Each row below holds a small network's activations on one input, seen along a few directions.
Each table varies a few parts of the input and shows all the possible inputs, shuffled.
Descriptions start from the smaller parts, as in this example, which fits no table here: line(6) and (point or line(9) or (values(2) and ring(8))).
Shared parts are said once, and a part with two or three values counts as separate values.
In the rows, zero is written as 128.

Other details of the inputs vary at random and push rows far along two fixed directions, the same in every table; ignore that.

Rows:
x1: [ 93 115 118 151 107 133  98 104 175 143 131 180  77 176 170]
x2: [171 107 169 109 124 111 156 132 112 101 123 160 156 141  70]
x3: [191 132 185 132  85  77 148 135 162 152 122 144 192 158  86]
x4: [ 84 113 131 153 110 141  88 113 166 141 127 175  77 183 163]
x5: [199  95 176 100 106  64 137 121 141  99 115 178 151 147  96]
x6: [ 37 137  57 121 169 183 121 114  88 151 153 105  77 100 171]
x7: [163 115 167  95 122  86 141 135 110 109 102 163 170 133  92]
x8: [ 46 147  68 109 163 161 116 107 101 142 148 101  66  85 199]
x9: [182  95 196 117 107  95 146 126 125  94 119 168 147 163  63]
x10: [154 130 106 117 169 139 167 175  72 120 145  47 169  56 142]
x11: [174 101 174 138  92  54 146 127 151 138 108 145 178 129  58]
x12: [162 171 122  85 184 162 137 129  85 100 135  93 176  57 161]
x13: [171 134 114 103 199 142 129 150  71  95 163  96 149  51 149]
x14: [ 42 154  63 139 149 146 130 128 114 187 179  63  79  91 180]
x15: [ 55 151  65 148 118 175 106 128 161 163 139  88  91 100 153]
x16: [ 64 132 119 129 100 132 110 102 164 150 104 176 100 181 155]
x17: [102 126 114 178  87  84 107 117 158 165  93 156  30 208 113]
x18: [ 73 119 126 173  69 100 114  93 207 180 109 159 104 180 123]
x19: [177 125 164 111 122 128 140 124 123 116 106 168 188 149  89]
x20: [186 114 162 136  98 106 160 155 143 125 104 122 189 145 111]
x21: [ 44 131  83 130 175 182  97 119  94 128 165  83  53 106 183]
x22: [ 72 118  99 172  58 134 116 121 176 147 111 136  99 174 145]
x23: [216 160 157 150 128 100 129 143 130 119  89 129 146 158  86]
x24: [177 162 112  89 192 158 133 132  97  92 152  91 168  61 165]
x25: [ 70 124 119 144 101 157 125  98 166 143 125 173  84 190 135]
x26: [149 144  98 109 162 145 138 166  91 119 147  53 164  27 101]
x27: [163 155 138 106 197 182 119 141  78  86 150  76 165  77 145]
x28: [170 122 144 108 181 133 120 155  77  94 149 111 150  80 129]
x29: [173 100 148 137  81  88 149 156 121 107 109 123 172 124  81]
x30: [ 80 112 146 152  84 142 115  93 180 136 120 181  74 212 128]
Each input here is: values(2) and (point or ring(5) or ring(9)).
Question: The inputs of x30 and x9 match in every part but the values(2) part. If x4 is changed in the same way as x30 into x9, which row does it become?
Answer: x28
Question: Which other rows does x29 become when the values(2) part takes its other values? List them by row number.
Answer: x22

Rows:
x31: [142 135 138 114 149 126 125 120 118 124 140 143 129 126 140]
x32: [ 83 111 112 144  95 130 126 121 161 154 139 126 105 140 141]
x33: [155 136 150 132 119 121 129 123 132 119 105 144 130 151  95]
x34: [166 145 115 127 158 146 141 160  95 107 139  73 152  86 130]
x35: [104 129 113 151 115 121 103 121 147 141 118 133  77 149 148]
x36: [150 147 134  95 175 152 145 132  86 104 135 109 161  94 133]
x37: [169 151 126 110 184 140 125 134  98 109 143 110 148  85 129]
x38: [161 116 155 129 125 105 111 126 141 115 123 149 129 139 116]
x39: [ 74 131 111 130 106 136 125 107 154 147 123 143 107 143 131]
x40: [ 62 135  89 147 148 181 102 117 130 137 146 116  77 132 159]
x41: [149 143 118 107 158 130 132 145 104 114 140  90 169  60 137]
x42: [144 114 163 126 119 131 128 128 129 114 127 155 146 154 112]
x43: [131 133 128 144 125 135 139 140 125 136 128 107 149 127 118]
x44: [151 146 124 131 144 123 123 130 121 128 119 128 119 124 125]
x45: [ 80 111 108 139  96 132 123 121 159 140 132 137 103 136 143]
x46: [148 127 127 139 130 136 126 140 124 113 125 116 120 124 124]
x47: [159 135 132 100 172 131 132 142  91 106 139 104 157  83 151]
x48: [ 92 131 109 158 105 142 119 131 143 147 118 125  94 165 132]
x49: [147  64 197 139  39  64 130 113 191 127  91 228 118 234  94]
x50: [224  91 206 124  96  82 134 137 149  89 108 179 177 163  62]
x51: [147  88 141 105 148  81 154 155  57 111 141 108 121  86  61]
x52: [154 125 149 143 113 128 125 137 132 117 106 140 135 152  97]
x53: [ 47 133  83 141 122 167 117 121 140 149 138 115  98 120 157]
x54: [153 158 124 120 161 141 151 138  98 124 136  82 168  89 118]
x55: [122 128 130 130 120 140 135 135 132 139 132 113 156 117 114]
x56: [118 130 123 151  96  99 120 120 159 155 108 155  90 179 127]
x57: [ 96 118 124 135  89 100 121 108 170 155 115 171 106 159 129]
x58: [123 139 130 119 126 133 139 122 132 141 131 117 150 116 112]
x59: [146 149 118  96 166 155 144 131  86 104 131 102 167  81 126]
x60: [137 139 137 121 148 144 122 117 123 115 130 133 128 129 114]
x61: [ 94 103 141 137  97 129 122 116 150 136 114 171 106 183 133]
x62: [158 146 115  97 167 135 139 134  91 112 133 112 163  79 137]
x63: [137 125 122 141 125 127 142 141 128 131 138 100 139 116 131]
x64: [183 114 169 119 104  82 136 138 143 128 119 135 181 120  95]
x65: [ 67 137  89 124 150 148 117 110 126 150 141 134  76 132 185]
x66: [ 63 128  81 130 130 144 108 114 131 143 136 121  82 119 182]
x67: [154 127 118 105 153 148 142 145  93  97 139 100 164  79 135]
x68: [153 121 146 142 106  89 132 134 145 140 119 128 143 139 119]
x69: [219  89 213 116  92  81 142 136 142  90 114 183 183 167  75]
x70: [142 142 122 134 135 111 138 130 128 146 129 116 139 120 130]
x71: [155 151 120 107 161 129 142 138 107 134 144  94 171  72 127]
x72: [ 69 131  99 134 143 149 102 112 131 142 152 123  73 128 187]
x73: [ 59 143 100 128 146 169 115 102 126 140 149 128  77 139 168]
x74: [ 51 130  79 135 131 175 117 118 123 140 135 118  92 126 167]
x75: [102 123 136 155  74 106 122 110 171 153  98 166  86 206 109]
x76: [149 138 124 137 129 113 123 143 125 129 122 107 126 123 133]
Question: What is each input in this table made of?
Answer: point or (ring(5) and ring(9))
Question: Which other rows does x45 become when the ring(5) part takes its other values? List them by row number.
Answer: x39, x41, x53, x57

Rows:
x77: [142 125 133 141 117 117 134 136 137 130 130 116 140 126 120]
x78: [142 134 132 133 119 114 134 135 137 141 120 118 144 127 124]
x79: [ 91 149  78 135 157 170 125 139 107 135 157  66 110  78 161]
x80: [134 121 131 133 114 122 131 141 132 129 125 118 139 123 109]
x81: [141 124 142 116 133 124 119 119 133 114 126 148 132 128 129]
x82: [145 135 138 129 109 108 136 132 140 137 116 130 146 134 112]
x83: [ 98 153  79 123 177 177 121 132  95 121 148  91 101  91 175]
x84: [ 20 108 100 164  80 137  97  92 175 164 118 175  25 212 169]
x85: [130 121 130 133 116 121 136 137 130 133 121 123 144 121 109]
x86: [139 127 143 122 136 134 133 124 122 117 125 140 127 142 116]
x87: [118 136  99 118 168 131 133 140  86 129 150  85 113  77 141]
x88: [133 117 143 116 127 126 128 125 122 114 127 143 138 134 132]
x89: [138 124 145 118 135 127 122 121 128 121 134 149 137 134 128]
x90: [149 125 140 140 113 108 134 135 143 137 120 125 146 135 117]
x91: [146 131 140 124 136 127 118 122 128 113 120 142 125 135 121]
x92: [136 135 127 128 116 117 138 127 132 136 122 124 144 125 113]
x93: [134 120 145 113 133 131 133 121 126 118 131 145 134 135 124]
x94: [150 127 151 127 131 124 122 124 128 120 124 151 133 148 114]
x95: [142 119 136 117 128 124 128 127 128 115 126 148 134 132 135]
x96: [131 128 127 131 117 119 138 130 131 134 121 124 146 123 110]
Question: What is each input in this table made of?
Answer: point or ring(9) or (values(2) and ring(5))
Question: Which other rows does x88 become when the values(2) part takes its other values? List them by row number.
Answer: x84
Question: Which other rows does x86 become when the values(2) part takes its other values? List them by row number.
Answer: x93
